[-46  41 -25 -25  41  50  -4] -> -25

[[ 50  18  24  21  22]
 [  3   3   0  -7 -24]
 [  1 -14  -6 -12  21]] -> 21

[[-25 -11  24 -18 -26]
 [-38  44  15 -30  47]] -> -18

[[  4 -26 -29  15  18  13]
 [ 11   2   1 -21  24 -23]
 [  7 -39 -40  25  19  27]] -> 15

[-44  29  31 -16] -> -16

[  7   8  27 -13 -46  18  -2] -> -13

[[ 19  33 -47  10  21]
 [  7 -14  21  18 -46]] -> 10

[  3  12   7 -15  -6 -27  49] -> -15

[[-28   3  24  -9]
 [  8  13 -36  -8]
 [  2  11 -17 -13]] -> -9
---
[ -1   3  40 -49] -> 3
[-22  -3 -36  -4  -2  23] -> -3
[-37 -17  36  13   4 -36  27] -> -17
[-47 -34  33 -15 -23 -33] -> -34
[-42 -32   9 -13  49  33] -> -32
[ 50  -7  34  43 -44] -> -7
[ 14  50   0 -13 -48] -> 50
[ -6   5 -14  44] -> 5
[ -1  29   5  48  -8 -17] -> 29
---
[[ -72.080  -57.745   74.234    0.784    1.380  220.828 -143.060]
 [ -20.622 -157.178   70.161  219.797 -110.696  -54.139 -205.875]
 [ -69.047 -112.948   30.241  185.893 -121.738  -93.219 -128.963]] value -121.738

[ 180.0   82.3 -105.0   20.9   39.4] value -105.0

[[ 18.82  19.44  13.20  12.08]
 [ 14.87  13.76 -12.62   6.34]
 [ 18.21  15.39  18.73  21.04]] value 15.39

[ 0.072  0.102 -0.091  0.138] value 0.102

[ 0.24  1.06 -0.34 -1.75  0.16 -1.09  0.63] value 0.16

[  6.39  -1.35 -17.70  14.35] value -1.35

[ 0.2 -0.2 -1.5  0.4  1.3  0.0 -0.1] value 1.3

[[  6.69   8.82 -14.15   1.17  -7.68  15.27   5.77]
 [  2.86  -1.58  11.66  -2.50   3.74  20.11   8.48]] value 3.74

[[-21.4   4.9   0.6  11.3 -19.1   9.5  -6.8]
 [-16.8  12.1  11.6   3.4  -3.2   7.8  -5.4]] value -3.2

[[ 0.702  0.702  2.033  1.054]
 [ 0.637  0.637 -0.254 -0.404]
 [ 0.475  0.475  0.962 -1.153]] value 0.475
---
[132, -848, 828, -11, 385, 908, 754] ⇒ 385
[[6909, 5931, 2954, 5886, 2353, 6325, 3418], [3485, 6732, 3509, 3471, 4205, 5885, 7465], [4271, 8799, 8406, 8151, 2086, 3110, 5680]] ⇒ 5680
[6460, 2301, 8951, 5980, 7974] ⇒ 6460
[-808, 450, 373, 528, 603] ⇒ 450
[971, 243, 312, 958, 933] ⇒ 933
[[887, 605, 685, 365, 541, 229, 376], [554, 585, 473, 544, 953, 190, 835], [541, 315, 878, 342, 635, 328, 713]] ⇒ 544
[-606, 253, 138, 561, -23] ⇒ 138
[3300, 2109, 4222, 3843, 8104, 1876, 4513] ⇒ 3843
---
Input:
[[  2   2   2  12  -4   3  -7]
 [ -7   6  -1  -5   2  12   1]
 [  4  37  26  37  11 -11   0]]
Output: 3

Input:
[[ 10   9  14 -21  43  39]
 [ 12  33 -24 -21  33  20]
 [  8  33 -22 -21  34  23]]
Output: 43

Input:
[[  0  -1  14  -4  -8   6 -19]
 [  4  -3 -38  -7  -6 -24   5]
 [ 10  -3  -8  -3 -13  -2  -3]]
Output: 6

Input:
[[ 34  18 -18  18 -22   8]
 [-48 -11  46 -16 -25 -24]
 [  4   7  -2 -12   1 -28]]
Output: -22

Input:
[[-39  36 -11  11 -15]
 [-10  38   3 -17  13]
 [ 36  19 -10 -19   9]]
Output: 11

Input:
[[-39  13  12   0   0]
 [ -8  40  -8   0  16]
 [ 21  34  -8 -13  14]]
Output: 0

Input:
[[  5 -20  -2  15   6 -18 -18]
 [-19  40   9 -21   9   3  14]
 [  3   6  -8  17  -7  -4  19]]
Output: -18

Input:
[[-16  10 -27  19 -41 -15]
 [ 23 -42  11 -43  -3  -9]
 [-11  39 -17  26 -14   8]]
Output: -41

Input:
[[ -1   3   1   4  -4  -4  -5]
 [ 36  -8   5 -29   7  10   9]
 [ -1   3  -1  -3   7   3   6]]
Output: -4

Input:
[[ 17  19  21  19]
 [-13   0  -6  36]
 [ 28  15  24  -1]]
Output: 21
---
[  3  16  -3  41 -14   6]	41, 16

[  7 -21 -18  30  36   7]	36, 30

[ 42 -46  44  15]	44, 42

[-41 -13  19  44 -26]	44, 19

[-21  10 -15  50]	50, 10

[ 40 -25 -32  42  31  27]	42, 40

[ -2  -5  -8  36   8   4 -11]	36, 8

[[ 45  18  39   2 -36 -31  22]
 [-13  42 -26  -1 -31  37  20]
 [-15 -31 -10  -7  33  -3 -23]]	45, 42

[ 43 -45  45 -42  48]	48, 45
---
[[-27 -30  20  -3]
 [ 13  32  10 -11]
 [ 23  39   5  -5]] gives 10

[[-13  29  -1  11  14   4]
 [ 45  15   3  48 -13 -17]] gives -13

[[-29 -11  19  12]
 [  9  41  30 -38]
 [-18  18  32   8]] gives 30

[[-15  42 -14 -25   7 -15  33]
 [ 31 -25  14   8   6  41  27]
 [ 13   9 -45 -26  -5  17  15]] gives 41

[[ -8  45  -1 -10  10 -44]
 [ 26  -6  -9  11 -23 -36]
 [  7 -20 -18   6  -4  37]] gives -23

[[ 4 -3 36 31]
 [19 -7 10 17]] gives 10

[[  0   5 -30  19 -23]
 [  0 -44  -6  19 -23]] gives 19

[[-39 -21 -25  36]
 [-50 -23 -26  13]] gives -26

[[ 12   4   3  -6]
 [ 23 -40 -15 -14]
 [  2  10 -13   9]] gives -15

[[ 21 -12  -7  -6 -27 -25  24]
 [ 30  -9 -23  15   0 -29  39]] gives -29
---
[-25 -41  18 -16   9] gives -25

[[-17   0  -7   2  42  -5]
 [-43  37 -27 -15  -1  19]] gives -27

[-20 -36 -15   5] gives -20

[ 31  12  39   9 -27 -13 -11] gives -13

[[ 14  -8  50  -6 -18 -23]
 [ -7   3 -19   1   9  10]
 [ -9   8 -36   3  11  19]] gives -23

[-40   2   7 -12  -4 -45  -3] gives -40

[[  8  17 -35  -6 -21  16]
 [ 17 -28  35 -40  -4  13]
 [ 16 -11   8   4  -6   1]] gives -35

[ 24 -32 -45   2   7   8] gives -32

[[  9  28  -3  24   4  13   8]
 [-40  17  17   6   0   1   3]
 [ 33 -18 -14 -14   1  -1   4]] gives -18
